Each row below holds a small network's activations on one input, seen along a few directions.
Each table varies a few parts of the input and shows all the possible inputs, shuffled.
A made-up example of a description, with smaller parts first: one of 8 places around a ring, together with either a single point or one of 9 places along a line or (one of 3 separate values, together with one of 6 places along a line).
Shared parts are said once, and a part with two or three values counts as separate values.

A family of inputs:
row 1: [ -6 -13  -5  -7   0 -32 -39  -2   5   8   8  27  42 -19]
row 2: [ -2  16  41 -29  12   2 -39 -25   1  27  -1   0  18  -5]
row 3: [ 11   0  13 -15  -8  23  32 -38 -15  23   5 -31   8 -20]
row 4: [  3 -29 -37   6 -18 -16  29 -21  -9   7  10  -2  30 -28]
row 5: [ 21   8  41  -6   5  15  22 -18   3  33  16  -7  10  32]
row 6: [ -4  39  27 -11  13  10 -18  19   6 -20 -18  -2 -42  20]
row 7: [ -4  -3 -10  20  13  -7 -30  29  20 -17   9  40   6  24]
row 8: [ -7 -24 -36  -5 -21 -27   5  -3 -30  -8 -18  -2  10 -40]
row 9: [-13 -11 -16 -20  -4 -41 -32  10  -8  -8 -11  17  14 -39]
row 10: [ -9  16  33 -44   6  -6 -31 -15 -12   6 -18 -11 -13 -25]
row 11: [ 14  27  50 -22  20   1 -23  -9  -1  17  -4  10   4  28]
row 12: [ -8 -28 -48  29 -10   1  25  -4  13  -6  11  -6  10 -19]
row 13: [ -4 -31 -15   4 -14 -17   7 -15  12  22  23  10  50 -11]
row 14: [  6  -3  33 -15  -4  19   7 -34   7  43  17 -16  25  -1]
row 15: [  5  26   6   3  -4  23  17  12 -17 -22 -20 -27 -45  17]
row 16: [-16 -22 -48  19 -13 -10   2  16  -7 -21 -19  -7  -9 -32]
row 17: [ -2 -22 -21  33   2   5  16  15  25  -3  27  22  12  33]
row 18: [ 15  23   7  20   0  34  42  -5   0  -1   9 -23 -26  25]
row 19: [ 17  14  21 -23  -3   8  20  -5 -38  -8 -20 -25 -28   6]
row 20: [-16 -31 -25  28  -6  -1   5   0  34   6  25   7  30  -2]
row 21: [-23  -9 -27   4   5 -23 -33  29  14 -21 -13  13  -5 -31]
row 22: [ 7 17 30 20  5 31 20 -5 22 16 18 -6 -8 42]
row 23: [-17 -13 -13  17   6 -14 -40  15  27  -7   8  24  23 -12]
row 24: [ 28  12  21  -6   1  19  46 -20 -19  14   7 -22  -7  14]
row 25: [ -1 -11 -45  21  -7  -5  11  33 -15 -31 -15   5 -26   5]
row 26: [ -9   2 -24   6  11 -16 -23  45   8 -31 -10  28 -21   5]
row 27: [  0  36  38   5  18  18 -25   5  18   0  -2  12 -14  38]
row 28: [  7 -17 -45  34  -3   5  34  13   4 -15  16   8  -8  17]
row 29: [ -1   2  13 -30 -12  10   7 -23 -35   3 -21 -33 -14 -29]
row 30: [  9  28  41 -38  13  -8 -16   2 -14  -5 -18  -2 -26   9]
Q: What is each input in this table made of?
A: one of 5 places around a ring, together with one of 6 places around a ring
Q: The inputs of row 12 and row 21 match in every part but the place on the ring of 5. If row 24 is changed in the same way as row 12 into row 21, which row does it become?
A: row 30
Q: Which other rows does row 23 become when the place on the ring of 6 takes its other values? List them by row number.
A: row 1, row 2, row 7, row 11, row 27

A family of inputs:
row 31: [  1  16   6  -5   5   1  -6  13  -8 -15 -14  -1 -24   6]
row 32: [  7   6  -6   5  -4  11  23   6 -15 -12  -9 -14 -24   9]
row 33: [  4   4  20 -15  -1   3  -3 -20  -6  17   1  -7  11  -6]
row 34: [  3   6  31 -12   2   6  -7 -21   5  24   9  -3  18   5]
row 35: [ -1  11  18 -21   6  -6 -20  -2  -7   0 -11   1  -5  -6]
row 36: [-14 -23 -50  35  -9  -1   9  19  13 -21   5   6  -1  -9]
row 37: [  3  -1   5 -19  -8  -4   5 -15 -21   6 -11 -15   1 -19]
row 38: [-12 -19 -41  23   1 -26 -17  33  14 -23   3  33   9   0]
row 39: [ -4 -28 -49  35  -6 -13  10  22  12 -17  13  24  12   7]
row 40: [ -1  10  13 -22   3  -8 -17   0 -13  -3 -15  -2  -9 -11]
row 41: [-13 -26 -33   6  -1 -34 -28  20   9 -10   3  32  25 -19]
row 42: [  4   1  10 -17  -5  -2   2 -17 -16  10  -7 -12   5 -15]
row 43: [ 8 13 20 11  7 22 11 -1 12  7 10 -2 -7 33]
row 44: [ -1  14  29 -18  10  -2 -25  -4   4   8  -3   5   2   3]
row 45: [  9   4  23   1   1  17  18 -19  10  23  17  -9  10  17]
row 46: [  8   8  -1   6  -1  14  21   4 -10  -8  -5 -11 -21  14]
row 47: [  2  21  22  -2  12   7 -14  10   9  -4  -2   6 -14  21]
row 48: [ -8 -34 -35  11  -9 -28  -8   1   5   3  11  21  39 -23]
row 49: [  4   5  26 -14   1   5  -5 -21   0  21   5  -5  15   0]
row 50: [ -2  14  34 -17  11   0 -27  -4   9  11   1   7   5   9]
row 51: [ -1  13  23 -20   8  -4 -22  -3  -2   4  -7   3  -2  -2]
row 52: [-18 -29 -37  11 -12 -17 -10  -3   6  -1   2   4  25 -38]
row 53: [-12 -32 -46  24 -15  -6  17   0  11  -4  11  -2  17 -26]
row 54: [ -2   7   8 -23   0 -11 -14   2 -18  -7 -18  -5 -12 -15]
row 55: [ 10   1   7  -3  -4  12  26 -16  -7  12   6 -16   0   2]
row 56: [  9  10   4   8   1  17  18   2  -5  -4  -1  -9 -18  18]
row 57: [  9  -1   2  -4  -7  10  28 -15 -12   8   1 -18  -4  -3]
row 58: [  2  18  11  -4   8   3  -9  12  -2 -12 -10   1 -21  11]
row 59: [ 10   2  12  -1  -2  14  23 -18  -1  15   9 -13   3   7]
row 60: [ -2 -37 -45  24 -11 -17  18   3   9   0  20  15  31 -10]
row 61: [  4   3  15 -16  -3   1   0 -19 -11  13  -3 -10   8 -10]
row 62: [  9  12  14  10   6  21  13   0   7   3   7  -4 -11  28]
row 63: [ 10   3  17   0   0  16  21 -18   4  19  13 -11   7  12]
row 64: [  8  -3  -3  -6  -9   7  30 -12 -17   4  -3 -20  -7  -7]
row 65: [-23 -22 -35   6  -4 -23 -30  16  11 -14  -6  15  11 -34]
row 66: [  2  20  16  -3  10   5 -11  10   3  -8  -6   4 -18  16]
row 67: [-22 -15 -42  23  -2 -15 -18  29  16 -26  -5  16  -5 -16]
row 68: [  1  21  27  -1  13   9 -16   9  15   0   1   8 -10  26]
row 69: [  1  14   1  -7   2  -2  -3  15 -13 -18 -18  -4 -27   2]
row 70: [  9  11   9   9   4  19  16   1   1  -1   3  -7 -14  23]
Q: What is each input in this table made of?
A: one of 5 places around a ring, together with either one of 2 separate values or one of 6 places along a line
Q: The inputs of row 54 and row 37 match in every part but the place on the ring of 5. If row 40 is changed in the same way as row 54 into row 37, which row does it become?
A: row 42
Q: The inputs of row 59 and row 70 match in every part but the place on the ring of 5. If row 55 is changed in the same way as row 59 into row 70, which row does it become?
A: row 56
Q: Start at row 48 and move only the place on the ring of 5, one step at a time. The first step leads to row 41. Which rows follow, in order?
A: row 38, row 39, row 60
Q: Which other rows does row 36 become when the choice among 2 separate values takes its other values? List them by row number.
A: row 39
Q: List by row number the other rows that have the place on the ring of 5 in common with row 69.
A: row 31, row 38, row 47, row 58, row 66, row 67, row 68
Q: Which other rows does row 53 become when the choice among 2 separate values takes its other values? List them by row number.
A: row 60

A family of inputs:
row 71: [  9   4  -3  23   5  20   7 -10   5   2  13   6   6  25]
row 72: [ -7 -16 -23  -4   4 -43 -17  15  12  -8   8  34  21 -22]
row 73: [  7  19  32 -23  10  -4 -19 -10  -8   6 -10  -4   2  -8]
row 74: [ 16  13  12  -4   7  18  21 -16 -15   3   0 -16 -11   3]
row 75: [ 21  19  12  -8   2  17  19 -20 -29   7  -3  -9  -8  13]
row 76: [-10   4  14 -16   7   7 -11  10  10  -5   1  -4 -17  -1]
row 77: [ 17   2  22 -13 -12  11  24 -25 -27  22  -1 -14   9  12]
row 78: [  9 -22 -45  13   2 -20  23  11   9 -11  17  19  10  -9]
row 79: [ -2  -1  11   5   8   8 -23   9   4  -2   1  14   0  27]
row 80: [ -7 -27 -29  -4   4 -31  -7  28   6 -15   5  31   3  -7]
row 81: [ 12  13  26 -25   3   5 -12  -2 -27   3 -13  -1 -13  15]
row 82: [ 11  -4  22  -9  -7  12  27 -21 -13  18   2 -21   6   2]
row 83: [ -9  16  19 -17   8  -3 -20  -3  16   2   3  -1   1 -15]
row 84: [ -9 -28 -61  32 -12  -2   2   3  -2 -17  -2   3  13 -29]
row 85: [-15 -42 -54  28 -23  -9   6  -1  -4  -2   4  -6  29 -29]
row 86: [-21 -20 -51  28 -15 -15 -12  23  -2 -28 -16   8   3 -21]
row 87: [ -6   1   9  -2  10   7 -17  14  11   3  -1   6  -9   9]
row 88: [ 16  26  21 -10  -3   4   3   1 -27  -4 -16  -7 -18  19]
row 89: [ -6  17   9  -1   1   5   4  12  11 -12  -2 -10 -22   3]
row 90: [  3 -37 -37   8 -10 -27  28   7   8   4  23  10  27  -9]
row 91: [ -6   5  18 -23   7   3  -8   2   0   1 -10  -8 -21   2]
row 92: [  1  -6  14 -10  -9   9  28 -22   1  20   5 -22   0  -2]
row 93: [ -1  10  17   4   9  -2 -32  -4  10   5   3  17  19  14]
row 94: [  5  10   5  -5   5  15  22 -17   0   5   2 -17 -17  -1]
row 95: [ 1 11  7 19  1  7 -7 11  4 -9 -2  8 -5 32]
row 96: [-25 -32 -46  14 -11 -13 -28  18  -4 -20 -13  16   6 -26]
row 97: [  1 -10   5  12  -8  12  20  -9  13  21  13  -9  13   6]
row 98: [  6   7  26 -22   9   6 -10   3 -14  -1 -12  -8 -16   5]
row 99: [ 13  25  31 -26   4  -5 -21 -15 -21  11 -12   2   5   2]
row 100: [ -2  18  14  -8   1   2   7   4   0  -6 -13 -14 -26   6]
row 101: [ 6  6 -4 17  5 18 14 -4 12  7 10 -2 -4  7]
row 102: [ -3  -7  10  -3 -10  13  26 -14  12  14  16 -18   6  -6]
row 103: [ -3 -13 -34  10  -1 -32  10  32   7 -23   2  23   0  -2]
row 104: [ 10  20  22  -7   3   4   5   5 -14  -8 -14 -14 -21   9]
row 105: [ -6  13  15  -2  11  -4 -26   1  17  10   2   9   9  -5]
row 106: [ -2  13   4  13   3   5  -1  16  12  -4  -4   0 -14  13]
row 107: [ -5  17  23 -24   8  -7 -17 -11   6   8  -8  -5  -3 -11]
row 108: [-25 -22 -40  16 -11 -25 -39   5   1 -13  -9  17  23 -40]
row 109: [  4 -13   6  18  -8  15  13 -14   5  16  15  -1  24  24]
row 110: [  2   9   0   3   4  19  20 -10  11  -1  13 -12 -12  -5]
Q: The inputs of row 72 and row 80 match in every part but one. If row 93 is changed in the same way as row 72 into row 80, which row does it become?
A: row 79
Q: The inputs of row 87 and row 106 match in every part but one. If row 98 is changed in the same way as row 87 into row 106, which row does it become?
A: row 104
Q: What is each input in this table made of?
A: one of 5 places along a line, together with either one of 2 separate values or one of 6 places along a line
Q: Which other rows does row 86 become when the choice among 2 separate values takes its other values? List them by row number.
A: row 103
Q: Start at row 107 and move only the place on the line of 5, one step at a time. The first step leads to row 91. Which rows follow, in order?
A: row 100, row 94, row 92
